a = [129 142 114 147 124 149 147 125 121 130 148 111]
a[0]: 129
a[4]: 124
a[2]: 114

B =
[[150 116 119 119 122 148 108 132 114 134]
 [109 148 148 128 143 119 154 132 143 133]
 [116 145 151 125 139 128 147 133 136 135]
 [127 145 139 141 123 138 134 116 117 117]
 [138 123 131 100 149 136 131 156 142 158]
 [118 144 145 129 136 128 144 129 133 130]
 [110 143 143 126 144 116 152 135 146 135]
 [132 121 126 102 152 126 134 158 150 156]
 [116 139 139 119 148 120 149 142 148 141]]
Indices start at 0.
(0, 0)	150
(7, 8)	150
(8, 6)	149
(2, 9)	135
(6, 1)	143
(0, 7)	132
(1, 0)	109
(1, 4)	143
(7, 5)	126
(8, 1)	139
(7, 2)	126
(2, 5)	128
(4, 2)	131
(3, 9)	117
(8, 0)	116
(8, 5)	120
(7, 1)	121
(5, 0)	118
(6, 3)	126
(8, 4)	148
(1, 6)	154
(5, 4)	136
(4, 1)	123
(8, 9)	141
(4, 0)	138
(8, 2)	139

data =
[[118 125 133 139 136 137 126 116 114 118 127 136 144]
 [136 144 119 117 142 135 109 128 145 123 111 136 144]
 [114 117 122 127 132 138 143 142 147 133 140 145 144]
 [116 113 118 124 136 138 142 137 124 117 114 115 128]
 [130 124 114 106 102 109 106 110 124 130 138 148 145]
 [114 132 141 127 115 125 143 135 116 120 139 137 119]
 [119 135 140 123 120 130 139 129 117 127 138 129 118]
 [138 139 125 116 126 139 137 125 117 124 135 135 123]
 [122 133 140 140 133 129 117 111 117 125 138 145 143]
 [113 107 112 130 142 142 136 112 105 111 127 148 149]
 [139 137 135 120 117 119 133 141 136 125 117 117 126]
 [138 115 120 137 134 116 119 139 135 118 123 143 136]
 [118 126 133 139 135 132 121 114 118 126 136 141 139]
 [139 141 140 140 134 126 125 120 114 113 117 116 120]
 [130 145 123 113 139 140 110 122 147 127 108 132 148]]
Rows and columns are counted from 0.
(0, 0)	118
(2, 11)	145
(7, 2)	125
(10, 11)	117
(8, 6)	117
(8, 1)	133
(4, 9)	130
(3, 8)	124
(3, 0)	116
(14, 7)	122
(1, 7)	128
(2, 8)	147
(5, 2)	141
(14, 2)	123
(7, 4)	126
(6, 9)	127
(3, 1)	113
(10, 12)	126
(5, 9)	120
(7, 7)	125
(6, 11)	129
(6, 4)	120
(4, 5)	109
(6, 2)	140
(0, 5)	137
(13, 8)	114
(5, 12)	119
(8, 8)	117
(1, 4)	142
(8, 5)	129
(12, 10)	136
(2, 2)	122
(11, 8)	135
(4, 7)	110
(1, 12)	144
(1, 6)	109
(1, 9)	123
(6, 5)	130

m =
[[144 146 116 147 146 145 148 138 147]
 [146 146 116 144 142 144 142 132 145]
 [129 141 133 113 141 118 119 108 122]
 [130 137 133 110 142 111 113 107 118]
 [110 112 109 137 137 113 148 134 144]
 [144 144 112 149 145 141 148 139 145]
 [135 110 149 117 150 113 112 106 107]
 [109 114 109 136 139 110 149 132 146]
 [108 119 106 130 139 111 144 126 146]
 [145 146 114 147 143 145 142 135 147]]
m[0,0]: 144
m[2]: [129, 141, 133, 113, 141, 118, 119, 108, 122]
m[5,5]: 141
m[1,0]: 146
m[3,4]: 142
m[8,1]: 119
m[5,0]: 144
m[:, 0]: [144, 146, 129, 130, 110, 144, 135, 109, 108, 145]
m[3]: [130, 137, 133, 110, 142, 111, 113, 107, 118]
m[7,7]: 132
m[0]: [144, 146, 116, 147, 146, 145, 148, 138, 147]
m[2,6]: 119
m[3,1]: 137
m[2,1]: 141
m[2,3]: 113
m[9,0]: 145
m[7,0]: 109
m[:, 5]: [145, 144, 118, 111, 113, 141, 113, 110, 111, 145]
m[0,4]: 146
m[:, 2]: [116, 116, 133, 133, 109, 112, 149, 109, 106, 114]
m[8]: [108, 119, 106, 130, 139, 111, 144, 126, 146]
m[3,0]: 130
m[:, 8]: [147, 145, 122, 118, 144, 145, 107, 146, 146, 147]
m[:, 6]: [148, 142, 119, 113, 148, 148, 112, 149, 144, 142]
m[7,8]: 146
m[9]: [145, 146, 114, 147, 143, 145, 142, 135, 147]
m[9,2]: 114
m[9,3]: 147
m[4,4]: 137
m[:, 4]: [146, 142, 141, 142, 137, 145, 150, 139, 139, 143]
m[4,1]: 112
m[3,3]: 110
m[:, 3]: [147, 144, 113, 110, 137, 149, 117, 136, 130, 147]

M = [130 100 129 124 129 130]
M[-6] = 130
M[1] = 100
M[2] = 129

grid =
[[145 127 122 135 130 121 119 119 143]
 [129 118 126 135 144 137 140 139 118]
 [140 114 129 135 123 146 119 124 132]
 [140 124 122 120 127 132 133 120 135]
 [141 127 150 134 127 131 146 127 117]
 [140 148 122 150 127 123 108 126 132]]
grid[0][0]: 145
grid[-2][6]: 146
grid[0][5]: 121
grid[-1][0]: 140
grid[-5][-5]: 144
grid[-3][8]: 135
grid[-2][-9]: 141
grid[:, -9]: [145, 129, 140, 140, 141, 140]
grid[-2][2]: 150
grid[2][4]: 123
grid[0][-6]: 135
grid[-4][-1]: 132
grid[5][1]: 148
grid[-3]: [140, 124, 122, 120, 127, 132, 133, 120, 135]
grid[4]: [141, 127, 150, 134, 127, 131, 146, 127, 117]
grid[-2][-6]: 134
grid[-4][3]: 135
grid[3][2]: 122
grid[1][-9]: 129
grid[-6]: [145, 127, 122, 135, 130, 121, 119, 119, 143]
